A small network was shown many inputs. Here are its activations along a few directions, one row for each input.
In each table, some parts of the input vary, and every possible input appears once, in random order.
A made-up example of a description, with smaller parts first: one of 4 places along a line, together with either a single point or one of 11 places around a ring or (one of 3 separate values, together with one of 8 places around a ring).
Shared parts are said once, and a part with two or three values counts as separate values.

Other details of the inputs vary at random and push rows far along two fixed directions, the same in every table; ignore that.

Rows:
x1: -2,1,-16,10,-2,10,4,-4,-4,8,-6,-6,-1,5
x2: 1,-5,-19,2,0,0,-5,-10,-3,3,-2,-3,-1,9
x3: 1,-3,-21,1,1,-2,-4,-9,-2,5,-3,0,3,7
x4: 2,-3,17,-10,3,-8,-3,6,4,-4,3,10,2,-7
x5: 5,8,18,-3,2,1,-2,11,0,1,-1,5,2,2
x6: -2,-9,-19,8,3,-2,4,-4,-4,6,-5,-5,-3,0
x7: -3,0,-16,7,-5,11,4,-7,-3,6,-5,-10,2,3
x8: 2,0,-19,1,0,5,-4,-10,-4,3,-1,-3,1,13
x9: -5,-4,-16,8,-2,8,6,-3,-5,7,-3,-10,1,0
x10: -48,17,0,28,-16,3,15,-30,24,-88,28,-11,-21,-35
x11: 3,-1,16,-4,3,-5,1,10,0,-1,1,2,1,-6
x12: -2,-1,-19,-3,-1,8,5,-7,-4,3,-3,-3,8,8
x13: -1,2,18,-2,3,1,3,13,1,0,3,2,2,-5
x14: -2,3,15,-11,0,-1,2,7,0,-2,4,3,4,-1
x15: 9,7,21,0,0,2,-4,9,1,6,-1,7,-3,-1
x16: 6,-1,21,2,1,-6,-3,13,3,5,1,7,-6,-7
x17: 5,7,15,-7,3,0,-5,6,3,-5,5,11,2,-1
x18: -2,-2,-17,-2,-2,7,2,-8,-4,4,-1,-7,5,12
x19: 3,1,-18,7,-3,5,-1,-9,-2,4,-5,-6,-2,7
x20: 7,2,20,3,1,-3,-4,14,2,6,0,8,-6,-4
x21: 2,9,14,-8,2,2,-1,5,3,-6,4,8,4,0
x22: 7,8,19,-4,0,3,-3,8,2,4,-1,2,1,1
x23: 8,7,18,-1,3,-1,-4,11,1,0,0,7,0,1
x24: -1,0,-17,4,-1,7,5,-4,-5,4,-6,-8,4,7
x25: 4,-1,16,-8,3,-10,-7,7,4,1,3,10,2,-3
x26: -3,-8,-17,9,0,3,6,-3,-5,9,-4,-9,-1,-2
x27: -1,2,15,-10,0,-1,2,6,2,-1,6,5,8,-1
x28: 1,-8,-18,5,-1,-2,1,-8,-1,6,-6,-8,-2,0
x29: 4,-1,14,-8,3,-9,-6,6,4,-3,2,11,0,-5
x30: 4,-2,22,-1,0,-5,-2,8,4,4,1,3,-4,-10
x31: -2,-9,-20,-2,1,-4,0,-10,-3,5,-4,-2,4,3
x32: -1,-9,-17,10,0,0,4,-4,-3,9,-5,-7,-4,-2
x33: 0,5,21,0,0,6,1,14,2,3,2,2,0,-5
x34: -1,-7,-17,3,-2,1,4,-8,-2,6,-4,-11,0,0
x35: 0,7,15,-11,1,2,0,8,0,-1,3,4,4,2
x36: 2,9,16,-8,2,1,-2,5,3,-3,5,8,5,2
x37: -49,10,0,19,-18,-7,12,-39,27,-94,33,-8,-18,-39
x38: 6,0,17,-1,3,-9,-5,10,2,-1,0,7,-3,-5
x39: 4,4,14,-8,3,-7,-7,7,1,-1,2,9,-2,-1
x40: 0,-2,15,-10,3,-9,-3,6,2,-3,2,6,-1,-5
x41: 0,-7,-16,6,-2,3,4,-7,-4,11,-5,-10,0,-1
x42: 4,8,15,-6,2,-1,-5,4,4,-4,6,10,2,1
x43: -2,-4,-15,5,-4,8,5,-6,-5,9,-4,-11,2,1
x44: -2,4,-19,-2,0,6,1,-8,-6,4,-4,-4,3,11
x45: 2,3,17,-4,1,-1,2,10,0,-2,2,1,3,-3
x46: 8,-1,18,-2,1,-7,-6,8,4,3,0,5,-5,-5
x47: 5,8,22,-1,-2,5,-2,9,2,4,0,4,-1,-2
x48: 0,0,-17,3,-4,9,3,-6,-3,6,-5,-10,3,6
x49: 1,-2,16,-2,5,-4,3,12,1,3,2,2,-1,-6
x50: -3,0,-18,-3,-2,6,5,-8,-3,3,-1,-4,8,9
x51: 5,3,13,-7,3,-6,-7,6,4,-4,3,11,0,-3
x52: 4,-3,15,-7,2,-8,-8,6,3,-1,4,7,-2,0
x53: 1,0,-17,12,-2,7,2,-4,-4,8,-6,-3,-3,5
x54: -4,-7,-19,-4,0,-2,3,-8,-6,3,-3,-5,3,3
x55: 9,2,15,-1,3,-6,-5,10,0,3,-2,7,-2,0
x56: -2,-11,-18,-1,1,-3,-1,-10,-3,4,-2,-5,0,6
x57: -1,-2,16,-10,1,-5,1,5,4,-7,5,7,4,-7
x58: 0,-8,-19,5,2,-4,2,-6,-4,5,-6,-6,0,2
x59: 3,-3,-17,10,-3,2,-1,-9,-3,8,-7,-4,-4,3
x60: 3,-3,-19,7,-2,0,-2,-9,-2,5,-6,-6,-4,4
x61: 2,0,14,-8,3,-10,-7,6,1,-2,2,8,-2,-3
x62: -1,-3,-17,3,-4,6,5,-6,-4,7,-4,-12,3,3
x63: 4,8,14,-8,3,-1,-5,6,0,-2,3,8,0,3
x64: 0,-3,-20,11,1,0,2,-5,-3,4,-5,-2,-4,4
x65: 4,7,17,-8,1,2,-4,6,2,-1,5,5,3,6
x66: 2,-7,-17,9,-3,-1,0,-9,-2,9,-6,-5,-4,0
x67: -3,2,-18,9,1,8,5,-4,-4,4,-5,-5,1,7
x68: 6,6,19,1,5,0,-2,14,1,3,0,9,-2,1
x69: -3,-4,-19,-4,-2,5,6,-8,-5,3,-2,-4,8,5
x70: 5,-1,18,0,5,-8,-3,13,2,3,0,8,-5,-5
x71: -3,-9,-18,-2,-1,0,2,-9,-4,3,0,-7,3,6
x72: -3,-5,-17,-3,-2,4,3,-8,-5,4,0,-8,5,9
Each input here is: one of 8 places around a ring, together with either one of 4 places along a line or one of 5 places around a ring.
Q: Changing only the place on the ring of 8 turns x32 into x20. The same change can be made to x40. Which row results?
A: x39
Q: Changing only the place on the ring of 8 turns x66 into x30. The same change can be made to x29. Which row results?
A: x4
Q: Start at x8 and move only the place on the line of 4, one step at a time. The first step leads to x63. Which rows follow, in order?
A: x42, x17
Q: List by row number the other rows that have the place on the ring of 8 in common with x48.
A: x7, x10, x12, x18, x24, x33, x35, x50
Q: Start at x38 and move only the place on the ring of 8, one step at a time. The first step leads to x55. Which rows follow, in order?
A: x23, x5, x24, x45, x11, x58

Rows:
x73: 16,-19,19,-28,9,-25,-12,23,-7,25,-2,11,9,8
x74: -9,-12,-50,9,5,-1,8,-19,-6,3,-3,2,6,5
x75: 0,-8,-56,10,1,-8,-11,-27,-4,-5,-10,-3,-9,14
x76: -4,2,-40,4,4,14,15,-7,-11,4,-8,-5,17,11
x77: 10,-13,-23,41,-8,5,-1,-4,-8,27,-19,-20,-20,-4
x78: -2,-7,65,16,4,-16,4,37,12,-2,5,1,-20,-36
x79: 25,12,39,-20,0,1,-10,18,-2,31,-7,19,9,8
x80: 3,-12,-49,8,-2,-9,-9,-35,0,0,-10,-11,-5,19
x81: -11,-1,-38,-5,-6,17,6,-23,-7,-2,2,-27,7,23
x82: 24,-8,41,16,16,-10,3,46,-5,39,-15,9,-14,-12
x83: 1,-21,-26,33,-6,4,5,-6,-6,25,-16,-31,-18,-13
x84: -5,-15,-60,7,8,-16,0,-25,-8,-6,-8,-5,-2,13
x85: -41,18,31,60,-19,-8,9,-15,37,-97,27,-6,-54,-61
x86: -7,8,58,-23,2,-11,1,22,9,-14,12,17,6,-20
x87: 6,6,-30,5,-9,20,5,-18,-6,9,-8,-10,13,14
x88: 25,14,35,-20,8,0,-12,31,-4,32,-10,27,7,8
x89: -20,-6,-41,-5,-1,12,11,-14,-14,-2,2,-21,12,25
x90: -6,-17,-42,0,-6,5,1,-28,-4,12,-3,-15,6,1
x91: -42,36,40,11,-21,6,2,-27,31,-104,43,-3,-22,-22
x92: 17,2,36,-28,4,-1,-5,18,0,29,-3,7,12,-1
x93: 17,4,21,-10,9,-3,-15,19,2,22,-3,25,4,3
x94: 2,18,55,-16,6,-11,1,27,8,-15,12,28,3,-17
x95: 23,17,33,-15,8,10,-6,31,0,25,-7,20,15,12
x96: -14,4,-49,5,5,13,10,-15,-16,-9,2,-13,8,26
x97: -8,-25,-47,-3,0,2,13,-20,-10,7,-8,-7,6,4
x98: -1,-20,-52,-2,-9,-10,-4,-31,-6,1,-3,-20,-3,6
x99: 20,18,39,-23,14,10,-17,34,-8,22,-1,16,8,27
x100: 20,1,28,-12,1,-2,-14,10,2,25,0,18,7,4
x101: -55,21,31,9,-20,0,21,-20,33,-103,39,-5,-7,-46
x102: 17,4,36,-26,0,11,0,21,-1,24,-2,2,20,2
Q: What do these inputs look like to the network?
A: one of 5 places around a ring, together with either a single point or one of 5 places along a line
Q: Which other rows does x101 become when the place on the line of 5 takes its other values? List them by row number.
A: x73, x86, x89, x97
Q: Start at x89 and move only the place on the ring of 5, one step at a time. The first step leads to x96. Which rows follow, in order?
A: x99, x91, x81

Rows:
x103: 38,6,65,-34,29,-27,-24,58,-4,37,-5,51,8,13
x104: 23,-10,-61,33,2,25,8,-1,-23,71,-37,-17,1,19
x105: 31,-19,75,-21,10,-24,-7,48,6,45,-7,23,5,-26
x106: -34,40,44,11,-1,1,6,3,26,-90,34,22,-14,-27
x107: -17,9,46,35,-12,-21,-4,-6,32,-64,18,12,-39,-59
x108: 8,-22,-51,1,2,21,14,3,-31,60,-23,-35,16,35
x109: -38,-7,-88,15,-22,-3,0,-87,10,-65,14,-22,-11,-4
x110: 49,22,74,-37,10,0,-35,40,3,42,-5,37,10,25
x111: 19,23,65,-30,20,8,1,56,-5,21,2,32,22,14
x112: -43,-24,-84,44,-16,-13,9,-66,6,-59,8,-41,-32,-14
x113: -19,26,51,-5,-15,-15,-20,-23,36,-84,35,21,-22,-29
x114: -29,34,38,14,2,-14,-5,-1,25,-87,30,28,-22,-28
x115: -45,28,46,-7,-3,1,19,2,23,-90,38,13,1,-34
x116: -37,6,55,16,-16,-9,17,-4,31,-67,29,0,-16,-66
x117: -28,27,54,28,-12,3,3,2,25,-75,30,-8,-35,-30
x118: -39,-13,-84,54,-16,-7,5,-63,6,-58,3,-38,-39,-10
x119: 29,-40,-65,16,5,-10,-2,-8,-21,75,-38,-10,2,10
x120: 11,-21,-52,13,-3,23,21,0,-24,70,-31,-22,17,12
x121: 11,-5,-63,-25,-8,29,7,-24,-24,47,-18,-21,36,45
x122: -17,21,47,42,-13,-8,-3,-3,31,-64,17,10,-39,-54
x123: 32,28,75,-42,3,17,-12,38,0,31,2,22,27,22
x124: -48,-13,-98,27,-4,-16,13,-67,3,-69,11,-12,-13,-9
x125: 25,-16,-65,25,7,8,-9,-3,-26,62,-34,-23,-9,41
x126: 16,-26,-70,-30,-1,3,-6,-30,-21,50,-17,-14,27,36
x127: -50,-19,-71,29,-18,6,23,-52,0,-49,11,-50,-11,-12
x128: 29,8,78,-64,5,-2,-14,37,0,33,7,22,32,11
x129: 30,11,77,-4,6,12,2,57,-1,50,-11,18,6,-11
x130: 16,2,67,-51,23,-12,0,56,-4,24,5,32,28,3
x131: 9,-31,-71,-22,18,-10,5,-5,-26,47,-20,1,27,31
x132: 15,-44,-57,-5,7,-8,0,-2,-25,61,-24,-28,8,28
x133: 14,-12,-50,12,3,27,10,6,-30,61,-26,-32,9,41
x134: 39,29,75,-36,6,13,-23,40,2,34,1,29,19,25
Q: Changing only one part turns x123 into x110. The same change can be made to x133. Which row results?
A: x125
Q: What do these inputs look like to the network?
A: one of 4 places along a line, together with one of 8 places around a ring
Q: Start at x121 and move only the place on the line of 4, one step at a time. The first step leads to x115. Which rows follow, in order?
A: x108, x120
Q: Which other rows does x117 become when the place on the line of 4 takes its other values? List them by row number.
A: x104, x106, x134
